Each row below holds a small network's activations on one input, seen along a few directions.
In each table, some parts of the input vary, and every possible input appears once, in random order.
Descriptions start from the smaller parts, as in this example, which fits no table here: values(3) and (point or line(11) or (line(4) and ring(8))).
Shared parts are said once, and a part with two or three values counts as separate values.

Other details of the inputs shift rows strongly along two fixed directions, in all tables alike. That doesn't count.

A family of inputs:
x1: [-9.65  4.28  7.81 -7.03 -0.25  2.50 -3.94  6.61  1.36 -3.57  5.52]
x2: [ 7.11 -0.13 -3.08  5.03  0.17 -2.48  3.58 -3.96 -2.47  2.12 -2.76]
x3: [-4.22 -1.49 -2.66  0.76 -3.03  8.13  1.17  2.34  4.68 -2.53 -0.84]
x4: [ 0.27  0.65  5.53 -7.41  3.66 -7.11 -3.95 -3.66  2.78 -1.97  1.10]
x5: [ 4.40 -2.41 -4.67  3.04  1.82 -3.35  1.35 -5.25  1.36  1.81 -4.39]
x6: [ 0.84  1.20  8.83 -4.98  3.44 -7.02 -3.30 -1.54 -1.47 -0.24  0.89]
x7: [ 5.96 -1.13 -3.86  3.97  0.35 -3.42  4.59 -2.88 -2.21  3.06 -1.94]
x8: [ 4.50 -2.47 -4.87  2.65  2.94 -2.19  0.54 -5.56 -0.01  2.81 -4.50]
x9: [-1.21  0.98  4.18 -8.12  3.34 -8.11 -4.50 -2.74  1.58 -0.35  0.97]
x10: [-6.31 -1.14 -5.34  1.58 -1.09  7.20 -0.46  2.62  1.88 -0.79 -0.27]
x11: [ 7.55 -0.79 -3.27  5.15 -0.21 -2.30  2.71 -3.85 -2.56  2.71 -2.63]
x12: [-5.87 -1.86 -4.53  1.23 -2.23  6.13  1.30  2.89  3.62 -3.08  0.78]
x13: [ 2.23  2.13  6.15 -7.06  1.73 -6.94 -4.45 -0.73 -2.48  0.63  2.95]
x14: [-3.97  1.31 -3.27  3.74 -3.67  6.92  2.35  4.36 -0.61 -1.47  1.54]
x15: [-8.64  4.91  7.20 -7.01 -1.87  2.71 -5.45  6.08  0.33 -3.54  6.58]
x16: [ 7.97 -1.43 -3.47  4.71 -0.12 -1.60  1.81 -3.10 -2.64  2.79 -2.64]
x17: [-2.20  0.32 -2.57  3.94 -3.49  8.91 -0.68  4.83  0.01 -0.83  0.75]
x18: [-5.24 -0.87 -1.80  4.01 -2.70  6.64  2.70  4.63  0.01 -0.82  0.99]
x19: [ 0.12  0.56  7.70 -5.86  2.99 -7.77 -2.59 -0.85 -2.35  0.21  1.53]
x20: [ 6.84 -0.52 -2.80  4.92  0.80 -2.67  3.99 -3.72 -1.39  2.63 -2.64]
x21: [-4.90 -2.09 -3.81 -0.18 -3.51  7.33  1.89  3.16  3.84 -2.10 -0.19]
x22: [ 0.91  1.76  8.60 -5.09  3.33 -6.93 -2.71 -1.99 -0.85  0.21  1.39]
x23: [ 6.38 -1.36 -2.30  4.83  1.51 -2.67  4.00 -3.27 -1.51  2.66 -3.55]
x24: [-2.89 -0.42 -3.71  3.18 -3.91  8.11  0.05  5.56 -0.89 -0.33  1.35]
Each input here is: values(2) and (line(4) or line(8)).
Changing only the values(2) part turns x11 into x15. The same change can be made to x8. Which row results? -> x10
Change only the line(4) part in x9. List by row number the other rows that result. -> x10, x12, x21
A walk changes only the line(8) part. It starts at x24 and steps to x13. List the rest of the walk in order. -> x15, x14, x7, x1, x18, x19

A family of inputs:
x25: [ 3.80 -0.69 -0.81  4.64 -1.64  1.93  3.32  0.48 -2.38  0.94 -0.51]
x26: [-5.90  0.61  0.83 -0.47 -0.73  5.39 -2.21  3.17  1.82 -1.97  0.87]
x27: [ 6.02 -0.21  1.34 -1.94  3.32 -7.79 -0.10 -5.45 -0.02  1.54 -1.96]
x28: [-6.71  0.51  0.84 -0.64 -1.31  3.92 -0.03  3.06  2.15 -2.73  1.77]
x29: [-1.45  1.82  5.75 -6.08  2.81 -3.72 -3.86 -0.87  1.38 -0.69  1.45]
x30: [ 1.05 -1.23 -3.06  4.25  0.04  1.07  2.37 -1.90  0.74  0.21 -2.28]
x31: [ 5.33 -1.05  0.88 -2.69  2.91 -8.51  0.94 -4.84 -0.35  1.61 -1.52]
x32: [ 2.53  0.48 -2.92  4.88 -1.05  1.01  1.89  0.76 -3.69  2.29  0.16]
x33: [-0.64  2.40  4.69 -7.03  1.41 -3.32 -4.56 -1.33  1.25 -0.94  1.73]
x34: [ 3.30 -0.17 -1.18  5.06 -2.08  1.19  2.84  1.13 -2.51  1.72 -0.88]
x35: [-4.66  3.07  2.22  0.78 -2.23  5.33 -0.79  5.67 -1.74 -1.74  3.19]
x36: [-6.42 -0.26  0.39 -1.20 -1.08  4.45 -1.18  3.59  1.43 -1.85  1.19]
x37: [ 1.71 -2.63 -4.82  2.40 -0.88  0.80  1.44 -0.70  0.06  0.69 -1.47]
x38: [-0.63  1.62  4.72 -6.17  1.91 -3.61 -5.30 -0.85  0.91 -1.13  1.83]
x39: [ 1.78 -1.83 -4.93  1.55 -1.41  1.10  2.24 -1.18  0.43  0.89 -1.61]
x40: [ 0.88 -2.45 -3.93  2.67  0.01  0.76  2.98 -0.74  0.51  1.14 -1.95]
What do these inputs look like to the network? -> line(4) or (values(2) and line(6))
Change only the line(6) part in x33. List by row number the other rows that result. -> x26, x27, x29, x30, x38

A family of inputs:
x41: [-3.70  1.32  0.40 -3.42 -1.63  2.16 -2.92  2.34  2.61 -2.25  2.41]
x42: [ 0.79 -3.87 -5.08  5.76 -0.13  1.96  2.98 -1.52  1.31  0.63 -4.00]
x43: [ 4.53  2.32  4.99 -2.24  2.64 -8.43 -0.39 -0.91 -4.04  1.61  1.69]
x44: [ 4.81  1.96  5.91 -2.79  1.57 -6.64 -1.85 -2.93 -3.34  1.33  0.18]
x45: [ 0.75 -2.64 -5.87  4.12  0.19  2.86  4.26 -2.12  1.68  0.80 -3.62]
x46: [ 2.80 -2.38 -6.11  4.79 -1.03  3.23  3.03 -1.65  1.91 -0.04 -2.79]
x47: [ 3.82 -1.03  3.83 -4.49  2.65 -7.73 -0.75 -4.33  1.50  0.26 -1.33]
x48: [ 2.62 -2.99 -7.09  4.17 -1.68  2.45  3.08 -1.19  1.15  0.30 -2.08]
x49: [-4.92  3.57  4.48  0.01 -2.07  4.11 -1.42  4.65 -0.74 -2.27  4.08]
x50: [-4.48  3.01  4.23 -1.25 -2.06  5.11 -2.32  4.86 -0.60 -1.61  2.65]
x51: [ 2.41 -0.45 -3.67  7.79 -3.09  4.66  3.95  0.54 -2.49  0.88 -0.94]
x52: [ 2.95  0.81  1.04 -5.39  2.93 -7.79 -1.85 -4.60 -0.02  2.03 -0.59]
x53: [-4.22  0.41  2.39 -3.40 -0.22  2.71 -1.77  1.70  3.60 -3.28  1.55]
x54: [-6.37 -0.78  1.77 -2.76 -0.21  1.45 -2.54  2.46  2.20 -2.22  1.33]
x55: [ 0.51 -3.25 -6.90  3.50 -0.41  2.18  4.28 -1.68  0.94  1.17 -2.88]
x56: [ 1.79  0.32 -3.63  8.56 -2.28  3.96  4.63  1.81 -2.36  1.04 -0.48]
x57: [ 1.47 -1.06 -6.82  4.59 -0.51  3.00  3.14 -1.99  1.48  1.55 -3.50]
x58: [-5.35  1.85  1.32 -3.47  0.61  2.86 -1.83  1.17  2.99 -2.03  1.13]
x59: [ 1.60 -2.79 -6.23  5.75  0.23  2.75  1.95 -2.00  0.92  0.51 -3.36]
x60: [ 2.81 -0.86  1.61 -4.24  3.59 -7.67 -3.02 -4.41 -0.45  0.85 -0.45]
x61: [-4.86  4.06  4.56  0.48 -1.13  3.44 -0.88  5.69 -0.73 -2.05  4.07]
x62: [ 2.33 -1.85 -4.72  6.08 -1.93  4.81  3.44  2.71 -2.49  2.59 -1.26]
x63: [ 2.74 -1.16  3.07 -3.73  4.37 -7.18 -2.34 -4.83  0.46  0.39 -1.45]
x64: [ 0.98 -2.38 -7.53  3.77 -0.61  2.31  3.67 -1.77  0.72  1.40 -2.69]
x65: [ 0.67 -4.24 -6.64  4.84 -0.20  2.13  2.57 -1.38  0.43  0.60 -2.82]
x66: [ 3.01 -0.13  1.38 -4.10  3.04 -7.78 -3.60 -4.19 -0.46  1.34 -0.43]
x67: [ 8.56 -4.70 -5.49  2.44  2.45 -8.20  5.29 -7.70 -1.10  4.72 -5.77]
x68: [ 3.50 -1.55  2.89 -5.19  2.01 -8.32 -0.79 -3.79  0.79  0.51 -0.51]
x69: [ 2.24 -0.48  3.38 -4.78  3.64 -7.76 -0.18 -4.77  1.13  1.30 -1.98]
x70: [-4.41  2.11  3.42 -2.25 -1.84  4.76 -2.35  5.70 -0.98 -1.00  3.37]
x71: [-3.47  1.93  1.44 -2.85 -0.95  2.89 -2.99  1.86  3.40 -2.55  1.64]
x72: [-4.30  2.65  4.27 -1.44 -1.61  5.33 -2.35  5.04 -0.24 -1.05  3.05]
x73: [ 4.57  2.38  5.01 -2.38  2.19 -8.40 -0.59 -1.52 -4.17  1.60  1.81]
x74: [-4.56 -0.17  1.38 -3.99 -0.89  2.18 -1.72  2.26  2.88 -3.01  2.31]
x75: [ 5.04  1.26  5.72 -3.22  2.91 -6.23 -1.85 -1.78 -2.66  2.91  0.46]
x76: [-4.75  2.65  3.59 -1.60 -2.75  4.15 -2.22  4.93 -1.57 -2.17  3.22]
x77: [-4.57  2.83  3.59 -1.19 -2.81  3.89 -1.73  4.63 -1.63 -2.22  4.20]
x78: [ 2.08 -0.71 -4.54  7.45 -2.89  3.61  4.35  1.61 -3.12  1.05 -0.38]
x79: [-4.56  2.46  3.35 -2.04 -2.31  4.50 -2.30  5.47 -1.37 -1.52  3.00]
x80: [-4.86  1.56  1.29 -1.89  0.21  2.66 -4.03  1.63  2.48 -2.10  1.15]
Changing only one part turns x74 into x53. The same change can be made to x64. Which row results? -> x58
Changing only one part turns x67 into x69. The same change can be made to x77. Which row results? -> x51
What do these inputs look like to the network? -> values(2) and (line(8) or (values(3) and line(4)))
Change only the values(2) part in x60. List by row number the other rows that result. -> x59
